Look-ups in named tables: a row name and a column name give one cell, copied from the table.

Zelafum.csv
,Gidufa,Zuveno,Rov,Tarud,Supagit
Segeto,94,139,52,127,158
Tef,191,119,83,129,140
Sibusab,124,60,175,191,160
Bokol,100,153,126,173,112
Lezo,89,107,138,136,54
Divuri,168,134,165,192,194
Tenizi,119,174,55,134,161
Fefamit,186,53,136,176,119

What is the Gidufa of Divuri in Zelafum?
168
What is the Gidufa of Sibusab in Zelafum?
124
What is the Zuveno of Segeto in Zelafum?
139
What is the Zuveno of Fefamit in Zelafum?
53
What is the Supagit of Sibusab in Zelafum?
160
What is the Rov of Lezo in Zelafum?
138
What is the Supagit of Tef in Zelafum?
140
What is the Rov of Segeto in Zelafum?
52
What is the Supagit of Fefamit in Zelafum?
119
What is the Zuveno of Tef in Zelafum?
119
What is the Rov of Bokol in Zelafum?
126
What is the Gidufa of Bokol in Zelafum?
100
What is the Supagit of Divuri in Zelafum?
194
What is the Supagit of Bokol in Zelafum?
112

Table Fasi
          Mamu     Mab
Fod      60.25  -92.60
Ritaki  -93.02   66.29
Suz      12.20  -47.61
Subise  -61.54   38.64
Fil     -16.71  -11.58
Muzal   -20.12   -4.03
Gofono   47.91  -70.92
Zemano  -87.94   60.52
Dizo    -84.25   55.04
Bosep    22.10  -50.55
Nikag    25.78  -48.30
Vupil   -79.64   50.84
Puz     -22.29   -1.48
Ket     -38.61   14.46

Mab of Zemano = 60.52
Mab of Bosep = -50.55
Mamu of Zemano = -87.94
Mab of Puz = -1.48
Mamu of Ritaki = -93.02
Mab of Ket = 14.46
Row with the largest Mab: Ritaki

Silazi:
,Lebonu,Soso,Roravi,Pibe,Bez,Segesof,Fut
Viv,42,190,192,183,185,48,190
Dubonid,165,69,69,73,72,162,69
Git,51,181,183,174,176,56,181
Mil,78,154,155,149,152,82,153
Bupimu,104,130,130,128,127,103,131
Vamido,171,63,64,70,66,167,65
Gepato,52,181,182,173,175,55,181

Fut of Gepato = 181
Pibe of Mil = 149
Fut of Viv = 190
Fut of Mil = 153
Roravi of Gepato = 182
Roravi of Vamido = 64
Fut of Bupimu = 131

Table Pul
        Ruled  Dirofe  Lik  Bor  Famu  Rutibi  Mitira
Kila      561     731  524  529   610     549     613
Beda      691     744  700  635   668     397     630
Mufemu    539     703  415  538   551     510     709
Riz       628     435  463  733   625     207     444
Zedoba    447     619  471  746   368     484     653
Gisibo    731     825  484  591   468     602     533
Zubit     195     751  597  596   369     466     371
Vorap     502     348  352  386   694     454     662
Loluf     592     377  504  438   576     593     674
Moz       736     698  587  374   760     772     376
Zezip     440     572  775  431   779     471     720
Kimamu    793     435  611  512   482     523     777
Budopi    479     507  687  797   692     621     626

What is the Famu of Gisibo in Pul?
468
What is the Dirofe of Gisibo in Pul?
825
What is the Ruled of Beda in Pul?
691
What is the Rutibi of Loluf in Pul?
593
What is the Rutibi of Kimamu in Pul?
523
What is the Bor of Riz in Pul?
733
What is the Lik of Kimamu in Pul?
611
What is the Ruled of Gisibo in Pul?
731
What is the Lik of Zezip in Pul?
775
What is the Lik of Loluf in Pul?
504
What is the Famu of Kimamu in Pul?
482
What is the Lik of Kila in Pul?
524
What is the Famu of Moz in Pul?
760
What is the Mitira of Kila in Pul?
613
What is the Famu of Riz in Pul?
625
What is the Rutibi of Zubit in Pul?
466
What is the Dirofe of Mufemu in Pul?
703
What is the Dirofe of Riz in Pul?
435

Darafug:
columns: Lok, Gibubim, Kab, Manup, Bug, Kot, Nad, Midol
Nese: [4109, 4735, 2902, 3632, 5709, 5605, 3352, 3250]
Fipo: [4223, 3654, 3568, 2979, 6340, 6498, 4511, 4151]
Litivez: [4198, 4653, 3388, 2447, 6295, 5574, 3509, 2653]
Vutigi: [4777, 4573, 4860, 2027, 5689, 3910, 1489, 2463]
Dela: [6443, 5902, 7501, 7494, 2418, 2597, 5752, 7159]

Bug of Litivez: 6295
Nad of Litivez: 3509
Bug of Vutigi: 5689
Gibubim of Litivez: 4653
Gibubim of Vutigi: 4573
Kab of Nese: 2902
Kab of Dela: 7501
Kab of Fipo: 3568
Kot of Nese: 5605
Midol of Litivez: 2653
Row with the largest Kab: Dela

Gaz =
|  | Takaze | Genuteb | Kap | Debik | Pom |
|---|---|---|---|---|---|
| Pezot | 6.329 | 6.098 | 6.133 | 4.964 | 3.407 |
| Seg | 6.251 | 5.274 | 5.038 | 3.558 | 5.364 |
| Zuredo | 6.513 | 6.123 | 6.846 | 5.277 | 4.229 |
| Fima | 6.079 | 5.666 | 6.375 | 4.247 | 4.076 |
| Bik | 7.089 | 5.321 | 6.821 | 4.904 | 7.600 |
| Muzirog | 6.080 | 4.186 | 6.760 | 2.467 | 6.904 |
| Bon | 6.946 | 4.661 | 7.118 | 3.988 | 8.565 |
| Gaberav | 6.328 | 5.598 | 3.219 | 3.423 | 4.583 |
| Bamob | 7.709 | 6.723 | 4.666 | 6.632 | 5.810 |
| Paz | 5.724 | 5.276 | 7.292 | 3.685 | 3.867 |
| Basut | 7.102 | 6.643 | 4.936 | 5.970 | 4.603 |
| Sukimu | 4.886 | 4.795 | 8.367 | 2.488 | 2.578 |
| Tanes | 6.152 | 3.282 | 8.372 | 1.728 | 9.683 |

What is the Kap of Seg in Gaz?
5.038
What is the Pom of Basut in Gaz?
4.603
What is the Genuteb of Gaberav in Gaz?
5.598
What is the Debik of Seg in Gaz?
3.558
What is the Kap of Bamob in Gaz?
4.666
What is the Genuteb of Zuredo in Gaz?
6.123

